A small network was shown many inputs. Here are its activations along a few directions, one row for each input.
In each table, some parts of the input vary, and every possible input appears once, in random order.
Descriptions start from the smaller parts, as in this example, which fits no table here: one of 3 separate values, together with either a single point or one of 9 places along a line or (one of 4 places along a line, together with one of 8 places around a ring).
Shared parts are said once, and a part with two or three values counts as separate values.
In the rows, zero is written as 128.

Other details of the inputs vary at random and push rows far along two fixed directions, the same in every table; ignore that.

Table:
row 1: [108  90 129 140 130 135 180 133 150 147 121]
row 2: [192 179 157 100 110 104  89 104 174 151 148]
row 3: [ 95 124 123 146 161 131 107 125 110 127 124]
row 4: [205 178 137 111  92 120  85 138 133 124 136]
row 5: [ 95 124 123 145 162 131 108 125 110 127 124]
row 6: [169 207 129  89 133 103  22  86 100  79 144]
row 7: [120 119 119 137 125 139 137 145 115 122 117]
row 8: [196 179 141  86  98 112  95 110 158 122 140]
row 9: [ 69 107 122 131 170 127 134  99 134 127 120]
row 10: [ 74  96 123 137 161 132 151 113 134 133 119]
row 11: [ 44 139 122 141 206 121  58  91  96 119 122]
row 12: [ 80 101 113 118 141 129 149 106 113  96 116]
row 13: [ 70 106 130 137 164 127 137 107 139 144 121]
row 14: [107  90 112 146 115 143 170 152  97 109 114]
row 15: [176  73 127 162  55 157 233 209 141 160 112]
row 16: [139  86 142 148 100 138 201 158 165 175 125]
row 17: [ 72 103 111 116 148 126 144  98 113  92 115]
row 18: [178 213 134  91 132 107  23  97 120 101 141]
row 19: [108  93 121 129 119 141 180 139 138 131 114]
row 20: [236 160 139 115  53 123 126 157 131 121 140]
row 21: [142  87 127 130  88 142 210 156 157 144 115]
row 22: [102  92 120 127 122 138 182 132 143 129 112]
row 23: [220 204 158 109 104 104  52 123 151 148 154]
row 24: [178  71 135 175  67 153 229 208 147 177 120]
row 25: [177  71 135 174  67 153 230 207 148 177 121]
row 26: [ 20 112 105 117 198 129 106  79 106  94 108]
row 27: [ 85  99 113 120 137 132 153 112 111 100 118]
row 28: [219 206 141  95  97 111  53 121 136 116 144]
row 29: [221 204 158 111 104 104  51 123 150 149 153]
row 30: [100  93 129 166 136 140 155 155 123 157 118]
row 31: [210 161 139  90  74 113 125 120 149 113 143]
row 32: [137  95 135 151 105 143 201 178 149 176 147]
row 33: [ 25 123 116 151 211 126  70  96  89 120 116]
row 34: [206 175 132  92  83 118 115 136 130 110 166]
row 35: [180 204 130  92 123 104  28  94 102  83 143]
row 36: [ 67 116 107 125 163 140 137 129 106 113 135]
row 37: [ 48 137 115 139 206 124  61  92  90 106 121]
row 38: [ 80 104 107 140 144 137 132 128  83  94 114]
row 39: [226 159 154 108  78 117 133 137 177 156 148]
row 40: [105  92 123 163 136 143 159 156 117 144 118]
row 41: [156 194 129 101 139 113  38 102 114 102 134]
row 42: [ 73 109 125 157 166 133 118 130 111 142 118]
row 43: [108 100 122 145 136 142 176 156 129 148 144]
row 44: [180  69 124 159  46 154 238 204 126 142 117]
row 45: [ 92 101 134 139 145 130 154 122 146 153 123]
row 46: [203 164 139  87  80 110 118 112 149 109 142]
row 47: [ 35 111 116 130 200 126 107  83 116 115 118]
row 48: [ 17 123 121 126 215 117  84  65 120 119 119]
Description of these inputs: one of 4 places along a line, together with either a single point or one of 5 places along a line or one of 6 places along a line.
The inputs of row 14 and row 7 match in every part but the place on the line of 4. If row 20 is changed in the same way as row 14 into row 7, which row does it become?
> row 15
The inputs of row 29 and row 28 match in every part but the place on the line of 4. If row 11 is changed in the same way as row 29 into row 28, which row does it become?
> row 18
Which other rows does row 37 become when the place on the line of 6 takes its other values? List them by row number.
> row 3, row 5, row 24, row 25, row 40

Table:
row 49: [ 28 104 110 138 178 138 103 105  89 103  88]
row 50: [ 34 100 128 168 222 127 105  99 113 149 135]
row 51: [145  90 116 126  88 152 225 173 159 142 124]
row 52: [163  78 126 166  91 147 206 183 122 147 138]
row 53: [162 176 132 106 119 122  78 129 113 122 156]
row 54: [163 170 135 106 109 120  72 115 126 116 116]
row 55: [165 185 126 107 135 127  80 137 128 124 153]
row 56: [155 183 139 100 124 114  50 102 124 111 117]
row 57: [149  85 133 163  81 139 207 187 121 154 141]
row 58: [161 177 137 106 122 120  79 129 117 125 155]
row 59: [167 166 138 118 105 107  73 108 121 112 120]
row 60: [146  87 135 158  78 134 185 164 129 143 101]
row 61: [141  82 149 148 121 128 197 131 180 176 133]
row 62: [167 150 161 114 111 101 124 103 180 166 153]
row 63: [143  89 141 164 107 150 196 178 185 197 100]
row 64: [166 172 134  90 136 104  74  77 133  94 147]
row 65: [166 166 139 118 106 107  73 108 122 113 119]
row 66: [162  79 129 167  94 146 207 184 124 149 137]
row 67: [172 172 135 115 131 109  50  92 121 100 118]
row 68: [138 106 114 142 103 151 168 168 138 135  97]
row 69: [151 181 131  74 124 110  73  87 132 101 147]
row 70: [160 166 137  93 110 102  97  93 134 106 148]
row 71: [132  93 129 119  90 140 202 151 144 138 127]
row 72: [151  90 120 151  85 157 202 188 148 149  95]
row 73: [137 101 126 154  98 134 173 167 110 139 143]
row 74: [139  94 128 153  86 132 167 153 121 133 103]
row 75: [160 178 126  82 128 120  98 109 152 110 143]
row 76: [ 29 103 106 137 176 139 103 105  86 101  89]
row 77: [ 30 107 110 151 187 127 110 112  72 105 132]
row 78: [ 47  85 111 133 182 130 146  91 105  95 117]
row 79: [169 169 123  86 114 124 114 119 154 114 142]
row 80: [166 166 141 118 107 107  73 109 123 114 119]
row 81: [124 106 137 130 130 138 187 143 190 179 131]
row 82: [165 185 123 107 134 127  80 137 127 122 154]
row 83: [155 178 156 119 142 113  72 119 153 173 162]
row 84: [151  79 151 175 112 134 180 151 170 185 103]
row 85: [ 31 118  93 139 200 147 111 127  86 106 127]
row 86: [ 25 100 111 125 180 120 128  83  96  93 121]
row 87: [163  72 133 166  83 144 201 170 137 144  97]
row 88: [149  82 124 135  98 136 202 141 140 126 127]
row 89: [ 38  93 108 129 193 127 128  80 100  87 117]
row 90: [ 26 111 108 138 190 139 109 119  77 110 128]
row 91: [153  90 130 161 108 142 185 170 120 142 138]
row 92: [136 114 116 142 117 152 175 181 129 145 137]
row 93: [ 44  93 110 154 189 132 105  95  88  94  88]
row 94: [160 166 138  93 111 102  97  93 135 107 148]
row 95: [ 47  95 100 147 169 152 140 134 108 113  85]
row 96: [145  88 125 132 105 134 191 135 138 123 128]
row 97: [151  88 126 157 100 139 167 149 126 128  99]
row 98: [175 160 136 114 101 127 111 149 123 135 154]
row 99: [177 167 135 122 131 115  79 119 114 115 156]
row 100: [156 170 159 118 131 111  65 105 165 166 121]
row 101: [ 26  99 106 125 177 122 127  83  93  90 122]
row 102: [171 168 134 110 108 125  95 140 119 129 155]
row 103: [171 153 136  89  93 121 128 120 146 122 143]
row 104: [166 161 134  85 101 118 113 111 142 116 144]
row 105: [161 165 136  93 109 102  97  93 133 105 149]
row 106: [ 30 106 109 151 186 128 110 112  71 104 133]
row 107: [186 158 135 126 119 119  96 130 118 121 156]
row 108: [ 44  93 109 154 188 132 104  95  87  94  89]
row 109: [ 21 106 131 164 208 120 105 102 109 153 138]
row 110: [138 107 116 142 104 151 168 168 139 136  97]
row 111: [153 179 161 124 140  94  43  85 156 154 127]
row 112: [137 113 113 142 115 152 174 181 127 143 137]
row 113: [157 170 136  81 114 114  96 100 139 111 144]
row 114: [ 31 112 100 139 192 144 106 113 101 102  87]
row 115: [163 170 137 106 109 119  72 115 127 117 116]
row 116: [165 173 136 119 116 109  79 122 109 119 160]
row 117: [163 154 158 102 115 113 122 110 185 171 149]
row 118: [132 107 116 117 109 145 192 153 152 131 126]
row 119: [129 113 136 156 138 145 170 172 166 193 142]
row 120: [133 106 112 117 107 146 192 153 150 129 126]
What is each input in this table made of?
> one of 3 separate values, together with one of 4 places along a line, together with either a single point or one of 5 places along a line
The inputs of row 53 and row 69 match in every part but the choice among 3 separate values. If row 55 is changed in the same way as row 53 into row 69, which row does it become?
> row 75
The inputs of row 90 and row 113 match in every part but the choice among 3 separate values. If row 50 is changed in the same way as row 90 into row 113, which row does it become?
> row 61
Start at row 114 and move only the place on the line of 4, one step at a time. The first step leads to row 56. Which rows follow, in order?
> row 60, row 87
Which other rows does row 104 become when the choice among 3 separate values takes its other values? List them by row number.
> row 54, row 102
Which other rows agree with row 60 in the choice among 3 separate values and the place on the line of 4? List them by row number.
> row 59, row 65, row 74, row 80, row 111
Which other rows does row 52 become when the place on the line of 4 takes its other values? List them by row number.
> row 53, row 73, row 85
Start at row 101 and move only the place on the line of 5, one step at a time. The first step leads to row 105. Which rows follow, in order?
> row 70, row 94, row 86
